A small network was shown many inputs. Here are its activations along a few directions, one row for each input.
Each table varies a few parts of the input and shows all the possible inputs, shuffled.
Descriptions start from the smaller parts, as in this example, which fits no table here: one of 5 places around a ring, together with either a single point or one of 9 places along a line or (one of 2 separate values, together with one of 6 places along a line).
Shared parts are said once, and a part with two or three values counts as separate values.
In the rows, 128 means zero.

Other details of the inputs shift rows strongly along two fixed directions, in all tables alike. That doesn't count.
These rows show it; all are for the same input, with only those details redrawn:
[138 104 152 151 157  93 106 203 142  90 139 176 162 124]
[ 93 172  54 134  83 210  94 111 131 224 194  91 114 104]
[138 104 152 151 158  93 105 204 142  89 139 176 162 124]
[146 100 150 147 147  73 107 189 143  75 119 178 164 134]
[138 104 152 151 158  93 106 203 142  90 139 176 162 124]
[138 104 152 151 157  93 105 203 142  90 139 176 162 125]
[ 93 172  54 134  83 210  94 111 131 223 194  91 114 104]

Table:
R1: [ 75 146 192 114 220 193 119 148 115 183 209 111 119  74]
R2: [110 118 210 144 215 116 143 153 133  86  85 137 132  93]
R3: [108 146  82 126 138 231 108 162 111 195 194 124 107  95]
R4: [ 81 130 193 104 214 208 126 151 133 189 201 109 124  75]
R5: [ 98 113 208 142 218 113 146 150 140  84  85 139 129  97]
R6: [121 125 137  73 108 112 131   7 133 141  93  95 110 124]
R7: [104 154 127 107 112 119 149  29 137 133  50  84 101 114]
R8: [117 139 102 130 111 167 103 155 133 147 166 130 128 111]
R9: [160 130  88 109  49  94 167  66 115  72  67 107 129 179]
R10: [100 164 106 148 117 222 149 167 118 182 211  89 127 111]
R11: [109 150 137 180 172 195 150 209 124 184 218 119 139 113]
R12: [156 130  79 119  64 111 118  72 123 149  91 126  87 153]
R13: [140 115 141  70 109  62 135   4 128  95  66 104 114 138]
R14: [154  96 146 141 132  52 110 172 143  60  97 179 164 145]
R15: [110 145 138  67 115 109 131  22 118 133  91  76 108 139]
R16: [161  92 143 121 136  77 117 171 130  41  90 182 149 143]
R17: [153 137  78 130  66 102 114  71 133 152  95 126 100 156]
R18: [101 173  56 143  94 205  98 108 131 235 189  97 105 110]
R19: [132 121 149  58 104  71 137  17 129  97  53  90 120 156]
R20: [159 137  94 132  63 117 169  75 111 139  97 101  96 171]
R21: [159  95 166 152 170 118 173 205 105  87 127 160 135 145]
R22: [119 151 106 151 102 157 151 140 124 152 165  99 142 136]
R23: [166 122  85 109  60  95 174  67 105  80  60 112 124 182]
R24: [156 145  92 143  64 107 163  73 122 142 100  99 108 174]
R25: [156  87 152 139 172 112 122 203 116  96 122 186 127 127]
What do these inputs look like to the network?
> either one of 3 separate values or one of 6 places around a ring or (one of 2 separate values, together with one of 8 places around a ring)
What sort of input is R14?
> one of 2 separate values, together with one of 8 places around a ring
A walk changes only the place on the ring of 8. It starts at R12 and steps to R17. List the rest of the walk in order.
> R18, R14, R8, R16, R3, R25

Table:
R26: [111 167  50 116  58 163 108  64 126 172 136  89 117 137]
R27: [162 119 108 128  84  81 141  90 133 100  79 140 123 163]
R28: [148 123 102 121  76  73 128  98 127  92  80 129 137 154]
R29: [157 111 124  89  96  78 130  75 117  94  94 129 129 161]
R30: [ 96 156  98 105 115 168 110  67 130 197 133  87 100 112]
R31: [116 126 153 156 171 156 116 210 143 138 193 151 155 113]
R32: [101 127 180 136 206 149 108 187 134 145 165 144 125  92]
R33: [127 115 177 127 175  96 151 140 126  95 102 132 139 135]
R34: [157 107 123  89  96  80 135  75 117  93  94 131 125 161]
R35: [118 145  92  93  94 174 121  77 110 184 167  91 105 129]
R36: [129 111 176 126 165 103 153 138 133  78 111 138 136 123]
R37: [130 109 177 126 173 104 154 138 127  92 104 133 147 128]
R38: [120 120 149 160 181 166 129 213 121 141 175 160 131 105]
R39: [133 133 141 111 111  77 149  68 123  95  68 107 119 156]
R40: [137 123 141 106 106  74 115  66 134  95  66 128 118 137]
R41: [157 122  98 124  90  85 133  93 122  92  71 143 121 158]
R42: [128 158  49 119  38 154 133  37 120 183 110  89  94 145]
R43: [122 117 157 154 171 169 130 219 129 141 174 148 134 110]
R44: [154 105 153 140 140 105 137 177 138  94 117 155 139 144]
R45: [130 120 188 132 167 100 146 141 124  84 108 135 134 127]
R46: [149 113 149 142 138  90 130 175 141  93 128 154 153 137]
R47: [155 123  95 129  91  77 126  91 124  91  77 136 128 155]
R48: [ 98 168  78 134 120 242 116 147 117 217 196  92  99 101]
R49: [132 101 172 119 166  99 124 136 142  90 105 154 144 111]
R50: [132 108 178 125 166 104 156 135 130  82 107 137 146 123]
R51: [132 110 144 142 139  94 118 171 134  86 125 159 158 137]
R52: [104 116 175 132 205 160 115 180 136 148 162 144 140  87]
R53: [120 118 152 152 174 170 127 220 123 137 170 149 132 109]
R54: [ 95 164  82 153 119 223 118 136 120 228 208  94 106  94]
R55: [151 117 101 132  86  74 129  91 123  95  77 135 128 154]
R56: [102 166  83 152 122 222 118 137 127 227 212  94 107  99]
R57: [118 125 151 156 166 153 123 214 132 140 184 146 147 104]
R58: [129 103 172 120 167  95 121 141 144  84 108 156 134 111]
R59: [104 160  73 129  73 174 114  92 131 187 161  93 122 126]
R60: [124 170  37 107  35 149 117  42 121 171 115  78 106 142]
What do these inputs look like to the network?
> either one of 3 separate values or (one of 2 separate values, together with one of 6 places around a ring) or (one of 4 places along a line, together with one of 5 places along a line)
Which other rows does R30 become when the place on the ring of 6 takes its other values? List them by row number.
> R32, R40, R49, R52, R58
Which other rows does R37 become when the choice among 2 separate values takes its other values? List them by row number.
> R52
